These are the activations of a small neural network, seen along a few directions. Each row is one input.
In each table, some parts of the input vary, and every possible input appears once, in random order.
A made-up example of a description, with smaller parts first: line(6) and (point or ring(9) or (values(3) and ring(5))).
Shared parts are said once, and a part with two or three values counts as separate values.

Table:
R1: [-0.30  3.86  2.72 -0.86 -2.54  0.74 -7.73 -0.95 -6.05  1.16 -5.30  1.66
  1.27 -1.56 -3.95  1.74]
R2: [-5.33  1.02 -6.78  5.29  0.03  4.83 -7.34 -2.16 -2.47 -5.26  2.02 -3.44
 -1.46 -0.46 -6.07  0.87]
R3: [ 2.61 -2.51  1.66 -4.06  1.00 -3.39  8.40 -0.83  4.87 -0.85  2.51  0.96
 -1.04  3.30  5.96 -2.42]
R4: [ 2.19 -2.84  0.66 -1.25  2.08 -2.39  7.69  0.99  5.22  0.62  2.56 -0.22
 -0.34  1.38  4.59 -1.26]
R5: [ 3.38 -2.63  3.18  2.72  2.53 -1.33  5.19  6.55  3.01  9.10 -0.13  1.23
  2.89 -4.58  3.46  1.45]
R6: [ 3.13 -2.49  3.25  1.38  2.30 -1.70  5.91  5.38  3.53  7.59  0.21  1.16
  2.38 -3.26  3.74  0.86]
R7: [-4.09  1.98 -4.58  0.44 -1.89  2.65 -6.01 -4.56 -3.13 -6.84  0.51 -2.06
 -2.24  2.22 -4.27 -0.62]
R8: [-1.50  3.36 -0.29 -2.13 -2.53  0.67 -6.61 -3.69 -4.54 -3.98 -2.89  0.10
 -0.80  1.66 -3.79  0.00]
R9: [ 3.71 -1.94  4.29 -2.09  1.19 -3.23  6.95  3.21  3.50  5.09 -0.01  2.03
  1.53 -0.90  4.93 -0.66]
R10: [-1.38 -4.96 -4.48  5.71  3.89  1.48  6.60  3.30  6.33  0.50  6.24 -3.06
 -0.60 -1.04  2.20  0.10]
R11: [ 1.25 -3.31 -1.39  1.00  2.88 -1.43  7.59  1.73  5.34  0.44  4.12 -0.94
 -0.71  0.99  3.70 -0.53]
R12: [-1.09  3.63  0.68 -4.97 -3.65 -0.34 -5.82 -5.52 -4.83 -5.40 -2.95  1.25
 -1.43  3.56 -2.50 -1.16]
R13: [-2.43  2.99 -2.41  0.12 -1.48  1.56 -6.79 -3.02 -4.37 -4.14 -1.24 -0.77
 -1.15  1.23 -4.72  0.72]
R14: [ 1.66  4.88  4.98 -7.17 -4.79 -1.94 -6.32 -4.06 -6.29 -1.22 -6.51  3.42
  0.48  1.77 -1.80 -0.44]
R15: [ 0.19  4.21  3.28 -2.89 -3.06 -0.15 -7.29 -1.57 -6.26  0.31 -5.56  2.15
  1.01 -0.49 -3.56  0.81]
R16: [ 5.18 -1.08  6.04 -6.46 -0.30 -5.11  7.68  0.56  3.36  3.51 -1.04  3.27
  0.95  1.33  6.72 -1.90]
R17: [-0.63 -4.92 -3.17  6.99  4.11  2.00  5.65  4.70  5.69  2.94  5.23 -2.56
  0.13 -2.54  1.70  0.60]
R18: [-5.21  1.36 -5.63  4.99 -0.49  4.50 -7.46 -1.09 -3.12 -3.98  1.17 -2.83
 -1.19 -0.95 -5.90  1.31]
R19: [-0.26  3.48  2.28  1.94 -1.75  1.82 -8.73  2.00 -6.65  4.30 -5.70  1.56
  2.19 -4.23 -4.61  2.91]
R20: [-0.42  3.69  2.31  0.60 -1.83  1.39 -8.24  0.65 -6.20  2.78 -5.37  1.38
  1.75 -2.87 -4.56  2.32]
R21: [ 0.80  4.68  3.98 -4.93 -4.15 -0.80 -6.49 -2.69 -6.28 -0.46 -6.25  2.93
  0.77  0.46 -2.50  0.19]
R22: [-0.18 -4.18 -3.57  1.33  2.90 -0.39  8.09 -0.11  6.39 -2.46  5.72 -2.50
 -1.82  2.12  3.89 -1.72]
R23: [ 3.33 -2.28  3.66 -0.06  1.88 -2.38  6.42  3.68  3.70  5.94  0.28  1.37
  1.87 -1.92  4.32  0.30]
R24: [-4.44  1.39 -4.30  6.30 -0.18  5.04 -8.40  0.29 -3.79 -1.60  0.11 -2.33
 -0.56 -2.42 -6.30  1.86]
R25: [ 3.04 -1.85  1.77 -7.17  0.01 -4.52  9.44 -2.79  5.03 -3.04  2.68  1.03
 -1.70  4.98  7.00 -3.30]
R26: [ 4.36 -1.35  4.99 -4.16  0.33 -3.97  7.60  1.95  3.43  4.29 -0.73  2.72
  1.27  0.05  5.93 -1.25]
R27: [-4.66  1.54 -4.70  5.39 -0.39  4.57 -8.03 -0.53 -3.63 -2.74  0.44 -2.42
 -0.60 -1.22 -6.06  1.39]
R28: [-0.76 -4.68 -3.61  6.11  4.19  1.49  5.98  3.78  5.86  1.76  5.56 -2.78
  0.05 -1.31  1.87  0.19]
R29: [-1.49 -5.26 -5.61  5.98  4.40  1.81  6.65  2.22  6.88 -0.87  6.99 -3.66
 -0.91 -0.53  2.02 -0.27]
R30: [-0.66  4.21  0.79 -8.07 -4.69 -1.48 -4.59 -7.42 -4.53 -7.49 -2.71  1.33
 -1.99  5.25 -1.47 -2.09]
Q: Changing only one part turns R7 into R22. The same change can be made to R19. Which row results?
A: R5
Q: Describe the family of inputs behind these rows.
A: values(2) and (line(4) or line(5) or line(6))
Q: Change only the values(2) part in R21. List by row number the other rows that result.
A: R26
Q: Change only the line(4) part in R27. List by row number the other rows that result.
A: R2, R18, R24
Q: Change only the line(5) part in R25. List by row number the other rows that result.
A: R3, R4, R11, R22

Table:
R31: [ 0.09  0.73 -0.77 -1.17 -0.84  0.08 -2.03 -1.35 -0.28 -1.27  0.66 -0.09
 -0.02 -0.56 -0.82 -0.07]
R32: [-1.45 -0.11  0.11  0.96 -0.46  0.98 -0.22  0.76 -0.19  0.68 -0.23 -0.20
  0.39 -0.55 -0.08 -0.61]
R33: [ 0.66  0.82 -0.90 -0.81 -0.08 -0.25 -1.70 -1.24 -0.45 -1.20  0.12 -0.29
 -0.12 -0.48 -1.13  0.86]
R34: [ 0.06 -0.20  0.13  0.25 -0.64 -0.27  0.10 -0.50 -2.20  1.17 -1.58  0.80
  0.98  1.45 -0.16  1.07]
R35: [-0.72  0.25 -0.85  0.74  0.36  0.69 -1.30  0.27 -0.31 -0.54  0.95 -0.51
 -0.65  0.06 -0.78 -0.55]
R36: [ 0.26  0.78  0.81 -0.81 -0.15 -0.09 -1.05 -1.13 -0.80 -1.31 -1.36  0.01
 -0.55  0.75 -0.77 -0.01]
R37: [-0.87 -0.02 -0.02  1.33  0.29  0.65  0.09  0.87 -0.35  0.74 -0.76 -0.40
  0.29 -0.48 -0.39  0.31]
R38: [ 2.48 -3.75  0.73  0.13  3.05 -2.04  9.17  2.71  6.45  2.53  3.33 -0.44
  0.07 -0.29  5.39 -1.05]
R39: [ 0.61 -0.04  0.67 -0.16 -0.99 -0.12 -1.38  0.47 -0.94  0.68 -0.22  1.45
  0.37  0.91 -0.47 -0.90]
R40: [-0.42  1.21  0.43 -1.61 -0.92 -0.22 -0.97 -1.13 -0.68 -1.00 -0.74  0.07
 -0.18 -0.24 -0.14  0.04]
R41: [-0.68  0.34 -0.36  1.16  0.36  0.58 -0.72  0.28 -0.24 -0.48 -0.16 -0.39
 -0.56 -0.57 -0.66  0.91]
Q: Describe the family of inputs behind these rows.
A: point or (values(2) and ring(5))
Q: Start at R39 and move only the ring(5) part, one step at a time. The first step leads to R32. Which rows follow, in order?
A: R35, R31, R40

Table:
R42: [-1.39  2.05  0.34  2.99 -0.84  2.19 -6.41  1.59 -4.25  2.48 -2.60  0.37
  1.27 -3.06 -3.99  2.22]
R43: [-1.32 -5.40 -4.23  7.49  4.68  2.17  6.47  4.64  6.71  2.34  6.37 -3.20
  0.00 -2.38  2.10  0.11]
R44: [-0.97  3.78  1.02 -6.05 -4.24 -0.57 -5.55 -6.37 -4.66 -6.42 -3.01  1.43
 -1.72  4.22 -2.00 -1.73]
R45: [ 2.08 -2.76  1.77  4.03  2.69 -0.24  4.42  6.19  3.22  7.60  0.57  0.49
  2.45 -4.40  2.45  1.52]
R46: [-3.45 -0.15 -4.71  5.50  0.86  3.82 -4.50  0.20 -1.41 -1.88  1.54 -2.68
 -0.75 -1.34 -4.14  1.46]
R47: [-3.08  1.69 -3.67 -0.24 -1.21  1.54 -4.45 -3.82 -2.33 -6.26  0.81 -1.60
 -2.07  2.86 -3.45 -0.54]
R48: [ 1.02 -2.75 -0.83  0.23  2.20 -1.24  6.44  0.74  4.57 -0.08  3.13 -0.85
 -0.38  1.00  3.26 -0.74]
R49: [-1.69  1.23 -0.58  5.56  0.00  3.20 -6.39  3.18 -3.62  3.90 -2.43 -0.37
  1.85 -4.74 -4.52  2.88]
R50: [-4.92 -1.43 -6.48  8.77  1.86  5.49 -4.34  1.76  0.03 -1.28  3.41 -4.04
 -0.35 -2.82 -4.90  1.60]
R51: [-4.40  0.64 -6.55  0.41 -0.88  2.36 -3.19 -5.10 -0.50 -9.07  3.45 -3.03
 -3.23  3.53 -2.92 -1.24]
R52: [ 2.79 -0.30  3.32 -7.67 -1.63 -3.92  5.38 -3.67  2.21 -2.50 -0.23  2.03
 -1.11  4.63  4.91 -3.10]
R53: [ 3.04 -1.37  3.57 -0.71  1.16 -2.13  4.44  2.98  2.32  4.60 -0.52  1.54
  1.33 -1.26  3.23  0.20]
R54: [-2.75  1.32 -3.15  1.64 -0.52  2.11 -4.60 -2.11 -2.25 -3.71  0.15 -1.59
 -0.91  0.59 -3.79  0.63]
R55: [-0.71 -3.41 -4.30 -0.91  1.88 -0.88  7.83 -2.37  6.25 -5.51  6.40 -2.41
 -2.87  4.00  4.08 -2.66]
R56: [ 0.69 -2.39 -1.37 -1.61  1.51 -1.78  6.59 -1.04  4.44 -2.65  3.75 -0.89
 -1.59  3.32  3.55 -1.89]
R57: [ 0.22 -4.19 -2.42  4.14  3.64  0.47  6.44  3.09  5.34  1.73  4.51 -1.91
 -0.31 -0.93  2.91  0.03]
R58: [ 0.81  4.89  4.20 -5.44 -4.15 -1.12 -6.79 -2.98 -6.47 -0.26 -6.30  2.89
  0.78  0.48 -2.21  0.09]
R59: [-0.12  3.30  1.40 -1.43 -2.18  0.47 -6.39 -1.37 -5.08  0.04 -3.93  1.22
  0.59 -0.59 -3.24  0.78]
R60: [ 4.00  0.20  5.37 -5.25 -0.69 -3.89  4.45  0.67  1.06  3.16 -2.31  2.88
  1.20  0.51  3.99 -0.80]
R61: [ 2.41 -1.97  2.71  1.42  1.83 -1.29  4.47  4.57  2.61  6.20  0.38  1.19
  1.90 -2.73  2.99  0.89]
R62: [ 4.62  0.85  6.70 -7.12 -1.69 -4.66  4.04 -0.12  0.29  3.51 -3.44  3.66
  1.49  0.74  4.61 -1.10]
R63: [-0.77  2.67  1.16  0.86 -1.47  1.34 -6.47  0.04 -4.51  0.90 -3.48  0.73
  0.68 -1.58 -3.73  1.48]
R64: [ 0.17  4.24  2.91 -3.61 -3.23 -0.39 -6.43 -2.22 -5.75 -0.59 -5.20  2.10
  0.51  0.21 -2.89  0.41]
R65: [ 3.70 -0.75  3.82 -3.02  0.40 -3.02  4.55  1.54  1.77  3.76 -1.00  2.03
  1.26 -0.27  3.70 -0.48]
Q: Changing only one part turns R53 into R63. The same change can be made to R45. Which row results?
A: R49
Q: Describe the family of inputs behind these rows.
A: values(2) and (point or line(5) or line(6))
Q: Change only the values(2) part in R44. List by row number the other rows that result.
A: R52
